These are the activations of a small neural network, seen along a few directions. Each row is one input.
Each table varies a few parts of the input and shows all the possible inputs, shuffled.
A made-up example of a description, with smaller parts first: one of 5 places around a ring, together with either a single point or one of 11 places along a line or (one of 3 separate values, together with one of 6 places along a line).
Shared parts are said once, and a part with two or three values counts as separate values.

Other details of the inputs vary at random and push rows far along two fixed directions, the same in every table; ignore that.

A family of inputs:
R1: [  4  19  -1   7 -19  39  -5 -29  -1  -5 -19]
R2: [ 13  -3   1  19 -15  43 -20  -8  -2   4   4]
R3: [-13  -9  -3   1  22 -32   8  42  24  27 -11]
R4: [ 16   0   2  23  -5  45 -25 -17  -2  10   6]
R5: [  5   5 -11  -2   5  12  -4   3  16   4 -17]
R6: [  4 -11 -18  23  15 -10   9  26 -19   3 -22]
R7: [  1 -19  -2  15 -11  11  -9 -13 -30   6  -8]
R8: [ -2  -3   5 -17  -8  13 -10 -22 -26 -22  -4]
R9: [  2   6  -3 -28  19 -36   9  47  17   2  -4]
R10: [-10   5   0 -15 -41  -6  -1 -40  16 -10  12]
R11: [ -4 -17  -5 -33 -21 -22  16 -13  16 -38  22]
R12: [ -4  -7 -12  -2  28  16  16  31  -9   8 -13]
R13: [ -7  -3   7 -37 -28 -31  -3 -24  40 -37  21]
R14: [  2  14  -8 -12 -29  19  -3 -32  11 -14 -11]
R15: [  7  -3  -3 -31 -31  -4  -7 -43 -16 -41   2]
R16: [ -3   4  -6 -14  36 -32   6  36  29  13 -20]
R17: [ -8  17   1  29   5   8   3  11  -3  10 -22]
R18: [ -4   7   3  -7  51 -29   9  44  26  17 -21]
R19: [ -8   5  26 -54   2 -69   5   6  37 -35  40]
R20: [ -7   4  -9  16  24 -19   2  35  14  14 -18]
R21: [ 12 -11 -18   2   6   9   7  10 -15  -3 -26]
R22: [-11 -16  -6   8  11  13  12  10 -11  15   8]
R23: [  8  16  -6   1 -24  10 -16 -31  -2 -15  21]
R24: [ 27  -7   3  -1 -10  -3  16 -33  -1  25  22]
R25: [13 15  3  2 26 16 -9  8  0 14 -2]
R26: [ 25 -14  10   3  22 -22  25  30   8  29  -2]
R27: [ -4  14  -9  25 -12  16  -4  -8  -1   5 -17]
R28: [-13   1   8 -56 -16 -74  10   7  31 -20  39]
R29: [  7  -6  -9  31 -10  27 -16 -22 -41  -6 -15]
R30: [  3 -24  -5   5   2  -8   8  22  -5  -9 -15]
R31: [ -5  12  22 -34 -43 -15   0 -26  12 -40  28]
R32: [-11  -6   3  11   8 -10   8  44  18  13 -27]
R33: [ 31   5  -3  16   2   2  13 -22 -10  19   9]
R34: [-23  -4   4  -5  34 -33  13  46 -14  -3   0]
R35: [ -4   2   1 -24 -19  31  -7 -45 -18 -31  16]
R36: [  0  14   1  18  16   4 -11 -19   9   3   1]
R37: [ -7  -2   5 -15  23 -48   5  36  18  21  13]
R38: [ -2  13  12  -3 -36  14  -4 -33  -9  -2  20]
R39: [  4   1  -5  42  -2  42  -6  21 -22  46 -18]
R40: [-12   8  18 -28 -37 -18   3 -30  27 -39  13]
R41: [-15   3  11 -33 -25 -33  -8 -41 -16 -51  27]
R42: [-20   8  12 -21 -18 -36  13  -7  21  -7   7]
R43: [ 27   5   4 -48  -7 -43  28 -24  18 -10  22]
R44: [  8 -18 -14  13 -24  22  -3 -34 -19  -1   1]
R45: [  8  17   2  19  10  32   1  29 -17  22 -27]
R46: [ -9  -2 -10   9  11   9   9   5 -14  -6   7]
R47: [-13 -13   5   4   1  20  -2 -10 -22   7  12]
R48: [ -7 -13   8   9 -17  26 -17 -35 -34  -2   7]
R49: [ 21  12  -9  13   6  44 -19 -15  -6  15  -5]
R50: [-10  -2   7  13  36 -19   2  24  19  32  -7]
R51: [  1 -18 -18  13  -5  21  10  -7 -11  11   3]
R52: [  6   2   4  20 -19  35  -9   8  -7   8  -8]
R53: [-15 -22  17   0  21 -16  -1  41 -18  -3 -14]
R54: [ -7 -19   6  37  22  54  -8  25 -31  19 -16]
R55: [  9  17  -4   2 -12   6 -19 -37   0 -10  23]
R56: [  1  -1  11  15  11  19 -14 -14  18   4  -1]
R57: [-11   6  -4   0  33 -47   5  32  25   9  -8]
R58: [  4  18  -6  22 -16  19  -7  -2 -15   5  -4]
R59: [  4  -1 -21   4 -22  18   4 -40 -12 -25  15]
R60: [ -9  -6  -2   6  27 -24   1  24  23  30  -7]
R61: [  0  25   6   7 -22   8  -4 -17 -13 -12   9]
R62: [ -5 -16  -1   7   2  29   5   4  -7  -5   5]
R63: [ -4  -9   3  11  29 -13  -3  35  27  17 -16]
R64: [ 12  -9 -25  16  12  40  10  10 -16  11 -23]
R65: [ -2 -23   6   3   2 -11  -3  20 -17 -10 -16]
R66: [ -2  20  10 -19   8 -39  -4  -8  12 -18  30]
R67: [ -3  12  -1 -23  10 -32  16  51   8   5 -15]
R68: [  9   6   6  25   5  37 -20 -25 -10  26  15]
Each input here is: one of 4 separate values, together with either a single point or one of 6 places around a ring or (one of 2 separate values, together with one of 5 places along a line).
Question: The inputs of R25 and R19 match in every part but the choice among 4 separate values. If R15 is changed in the same way as R25 into R19, which row does it become?
Answer: R65
Question: Which other rows does R54 become when the place on the ring of 6 takes its other values? List them by row number.
Answer: R11, R30, R53, R62, R65
Question: Which other rows does R42 become when the choice among 4 separate values takes its other values? List them by row number.
Answer: R1, R17, R40
Question: Which other rows does R5 become when the choice among 2 separate values takes its other values? List them by row number.
Answer: R9
Question: Which other rows does R21 become when the place on the ring of 6 takes its other values? List them by row number.
Answer: R8, R12, R15, R35, R64

A family of inputs:
R69: [  0  -7  -1  38 -11  37  -9  -1 -33  22 -12]
R70: [-17 -19   9 -10   6 -36  17  38   6   4   2]
R71: [ 13  -4 -11  22 -11  81 -24 -44 -26  -8  -7]
R72: [ -9   5   9 -21 -14 -34   3  -9 -11 -26  18]
R73: [-13   5   2 -15  13 -47  17  44  -5 -13 -14]
R74: [-16 -24   7  -5  38 -32  17  65   7  17  -7]
R75: [ -6   7  10  -3  41 -39  20  64  16  36  -5]
R76: [  1  12  -9  31  -7  49 -18 -31   2  10 -14]
R77: [ 33   6   3  44  -7  74 -24 -30 -19  36  -6]
R78: [  2   9   3 -21 -30 -11 -16 -52  27 -33  12]
R79: [ 16   7   3   2  15  -3   5  31  12  21 -20]
R80: [ 10 -11  -9 -24  -3 -38  20 -22   4  -8  23]
R81: [  9  -6 -17 -34 -12 -35  22 -24  11 -21  11]
R82: [ -5  -9   1 -34 -34   5  -1 -40  13 -41  20]
R83: [ -6  18  -3 -36 -17 -37   6 -11  34 -29  23]
R84: [ -7   1  -2  47  38  20  -7  33  -2  47 -22]
R85: [ -7   3   8 -28   1 -28  -1 -10  -9 -29  21]
R86: [ -7   4   0 -22  14 -28   7  21  -6 -23  -6]
R87: [ -6  -6   2 -30 -52  -2   1 -47   9 -42  19]
R88: [  3   5  -5  44  33  23  -4  40  -3  46 -13]
R89: [ -6 -17   2  16  53   1   3  61 -14  27 -18]
R90: [ -8   1   0 -21 -39 -17   5 -19  -4 -30   6]
R91: [  7  -3   3  36  12  22 -21  -7   1  24 -10]
R92: [ 19  21  -7  23 -26  75 -16 -51  -8  12  -2]
Question: What do these inputs look like to the network?
Answer: one of 2 separate values, together with either a single point or one of 5 places along a line or one of 6 places around a ring
Question: The inputs of R72 and R73 match in every part but the choice among 2 separate values. If R77 is changed in the same way as R72 into R73, which row does it become?
Answer: R79
Question: A walk changes only the place on the ring of 6. It starts at R87 and steps to R90. List the rest of the walk in order.
Answer: R73, R86, R71, R82

A family of inputs:
R93: [ -3   5   4 -23 -36  12 -11 -53   3 -36  25]
R94: [  2   0   2 -13  -2 -10   3  -1  -5 -10   3]
R95: [-13  -1   3   1  10 -23   5  31   4   2 -12]
R96: [  6  -5  -1  33   2  37  -8   4 -23  22 -13]
R97: [ 15  22   1 -16 -35  16 -16 -75  17 -21  31]
R98: [ -7 -11   2  -9  13 -21   6  14  -3  -4   7]
R99: [ 10  -6  -8  30  11  38  -5  -3 -29  17 -12]
R100: [-10  -1   2  -7   3  -9  -3   8   6 -11  -4]
R101: [ -5  -7   2  -6  -5 -16   5  -4  -8  -5  12]
R102: [ -8  -2  -2 -17  -2 -27   9  12  13 -14  -6]
R103: [-10   3   0 -16  11 -32   8  26   8 -12  -8]
R104: [ -5 -13  -2 -17  14 -39  19  26   2  -1   1]
R105: [  5   5  -1  -2  20 -24  10  26  27  22  -4]
R106: [  4   5  -2 -26 -44   9  -3 -55   5 -35  22]
R107: [ -2   9   7 -15  11 -27   1   5  30   4  13]
R108: [ -3  -9   1 -18   8 -33  16  26   6  -2  -2]
R109: [  1   0  -2  31  -2  39  -9   5 -18  18 -15]
R110: [  6  -8  -2  27   8  40 -10   3 -20  17 -11]
R111: [  7   3  -6  27   5  42  -7   3 -20  14 -18]
R112: [ 10  10   0  35  11  28 -10   2   5  36  -8]
Question: What do these inputs look like to the network?
Answer: one of 4 separate values, together with either a single point or one of 4 places along a line
Question: The inputs of R107 and R97 match in every part but the choice among 4 separate values. If R110 is changed in the same way as R107 into R97, which row does it become?
Answer: R94
Question: Which other rows does R99 become when the choice among 4 separate values takes its other values? List them by row number.
Answer: R98, R101, R104
